A small network was shown many inputs. Here are its activations along a few directions, one row for each input.
In each table, some parts of the input vary, and every possible input appears once, in random order.
A made-up example of a description, with smaller parts first: one of 4 places along a line, together with either a single point or (one of 2 separate values, together with one of 5 places around a ring) or one of 11 places along a line.
Shared parts are said once, and a part with two or three values counts as separate values.

Other details of the inputs shift rows strongly along two fixed directions, in all tables alike. That doesn't count.

A family of inputs:
r1: [-43  19 -19  14  16 -13 -34  21   2   5 -10  -4  39]
r2: [ 56 -21  23 -20 -11  10  41 -29  -2  -5   6  -4 -30]
r3: [-42  -1 -30  30  12  -6 -16  12   1  15  -6   0  47]
r4: [ 45 -11  28 -37  -3   1  13  -8   4  -7  -3  -7 -32]
r5: [ 50  -6  24 -39  -4   1  16 -13   1 -12  -4  -5 -28]
r6: [-44  18 -21  17  15 -20 -36  19   0   2  -9   4  33]
r7: [-48  -1 -36  21  16 -11 -10  12  -9  26  -5  -4  35]
r8: [-21  52  34  38 -14  26 -13 -22 -29 -10  56 -17 -29]
r9: [-53  23 -23   8   9  -9 -35  18   0   4 -13  11  26]
r10: [-46   7 -45  22   7  -9 -10   6 -12  11  -9   0  37]
r11: [-50  -2 -35  23  11  -9 -12  17   1  24  -5  -8  32]
r12: [-47  24 -33   4  11 -13 -31  17 -11   2 -10  -5  30]
r13: [ 45 -10  28 -35 -13  -5   7  -7  16 -18 -13  14 -30]
r14: [ 19 -58 -51 -59   8 -24   8  19  39   3 -91  40  29]
r15: [ 52 -24  28 -11 -14  15  31 -16  13  -1   2 -10 -27]
r16: [-12  23  29  57  -2  29  19  -4 -31   0  74  -8 -22]
r17: [ 24 -62 -49 -54   5 -35   6  21  39   3 -88  40  32]
r18: [ 56 -29  28  -7 -15   6  29 -24   9 -12   2   7 -26]
r19: [-15  46  43  42 -10  25 -12 -13 -21   1  61 -29 -23]
r20: [-21  42  39  37 -10  21 -11 -12 -22   3  64 -29 -28]
r21: [ 45 -10  22 -31   6   3  17  13   7 -19   5   6 -30]
r22: [ 50 -20  17 -17 -20  16  33 -27   5 -12  -5   6 -35]
Each input here is: one of 2 separate values, together with either a single point or one of 10 places around a ring.
- The inputs of r21 and r16 match in every part but the choice among 2 separate values. If r5 is changed in the same way as r21 into r16, which row does it become? => r2
- Which other rows does r15 become when the choice among 2 separate values takes its other values? List them by row number. => r19

A family of inputs:
r23: [-39  -5 -27  24  20 -14  -6  46  12  25  11 -12  30]
r24: [ 40 -17   6 -63   8 -17  -6  18  21 -15 -40   2 -14]
r25: [-38  11 -43   7  21 -17  -8  29 -20   5   4 -16  30]
r26: [-40  15 -39   9  29 -10  -4  35 -18   3   2  -4  28]
r27: [-46  26 -21  -6  18 -15 -39  27  -5   6  -8 -12  20]
r28: [-42   9 -33   9  32  -1  -4  40 -11   6   7   4  32]
r29: [-33   9 -38   7  25 -16 -11  26 -21  18   5 -15  36]
r30: [ 40 -24  -1 -55 -20  -7   3 -17  26 -13 -55  23 -14]
r31: [-48  26 -24  -8  17 -13 -36  25  -8   9  -9 -16  19]
r32: [-51  68  36  71 -25  23 -37 -28 -26  -7  66   0  -7]
r33: [-47  23 -21  14  -6 -10 -41   2   5   0 -19  20  31]
r34: [ 45 -21  56  38 -32  28  41 -47  -8   0  52  -6 -53]
r35: [ 48 -56 -16 -30  -8   5  31   0  27  -9 -40  38  -4]
r36: [ 40 -25  -8 -60 -20  -6  11 -23  23  -9 -60  16 -18]
r37: [ 47 -46 -15 -32  -1   6  37  -9  18 -18 -38  37  -6]
r38: [-43  -9 -25  18  23 -17  -8  37   3  28  10 -14  31]
r39: [-42  26 -15   0  20 -18 -44  32  -1  -1  -7  -4  24]
r40: [ 58 -53  -6 -56  19 -10  22   7  33  14 -51 -41  20]
r41: [ 47 -16  51  44 -31  33  40 -39   3  -2  52  -3 -53]
r42: [ 46 -43  -7 -49  15   0  26  35  22  -5 -27  13  -6]
r43: [ 34  30  70  20 -37  25  -1 -41  -4 -29  44  10 -46]
r44: [ 33  26  57   5 -42  33  14 -57 -13 -15  37  -6 -60]
r45: [ 33  25  50   2 -42  33  22 -64 -16 -11  33 -14 -64]
r46: [-38   7 -28   7  33 -13  -5  24 -15  29   5  -8  38]
r47: [-46 -14 -35  34   5 -11  -3  -5  -4  25  -6  11  41]
r48: [ 38 -19  -6 -77   7 -13   9   7  15  -5 -48 -12 -22]
r49: [-54  67  30  67 -27  27 -33 -34 -31   0  65  -7 -12]
r50: [ 47 -53  -2 -56  20 -17  31  17  21   9 -33   0  -1]
r51: [ 39 -11  16 -45  16 -25 -17  25  27 -28 -35  15  -3]
r52: [-41  38  26  95 -22  34  -1 -48 -27  27  67 -58  19]
r53: [-43   1 -53  27  -3 -14  -4  -3 -17   1  -9   8  33]
r54: [ 43  11  41  30 -27  36  45 -51 -27 -24  54   4 -56]
r55: [-50  27 -27 -11  17 -12 -33  22 -10  12 -10 -19  17]
r56: [-42  -2 -21  22  25  -3  -6  50   2  21   3  -3  30]
r57: [ 46  -2  48  25 -24  29  44 -58 -22   2  47   1 -43]
r58: [ 49 -63  -6 -23  -6   2  35   6  31  -2 -51  32  -5]
r59: [ 33  32  72  24 -35  22  -4 -38  -2 -31  45  13 -42]
r60: [-38  27  -8   6  24 -22 -48  35   4  -8  -6   2  27]
r61: [ 58 -51 -23 -39  -9 -14  33 -18  10  -5 -49  21   0]
r62: [-40  27 -11   3  22 -20 -46  33   1  -5  -6  -1  26]
- The inputs of r27 and r30 match in every part but one. If r55 is changed in the same way as r27 into r30, which row does it become? => r36
- The inputs of r62 and r32 match in every part but one. If r60 is changed in the same way as r62 into r32, which row does it become? => r43
- What do these inputs look like to the network? => one of 2 separate values, together with either a single point or one of 9 places along a line or one of 10 places around a ring
- Which other rows does r31 become when the choice among 2 separate values takes its other values? List them by row number. => r44
- Which other rows does r53 become when the choice among 2 separate values takes its other values? List them by row number. => r25
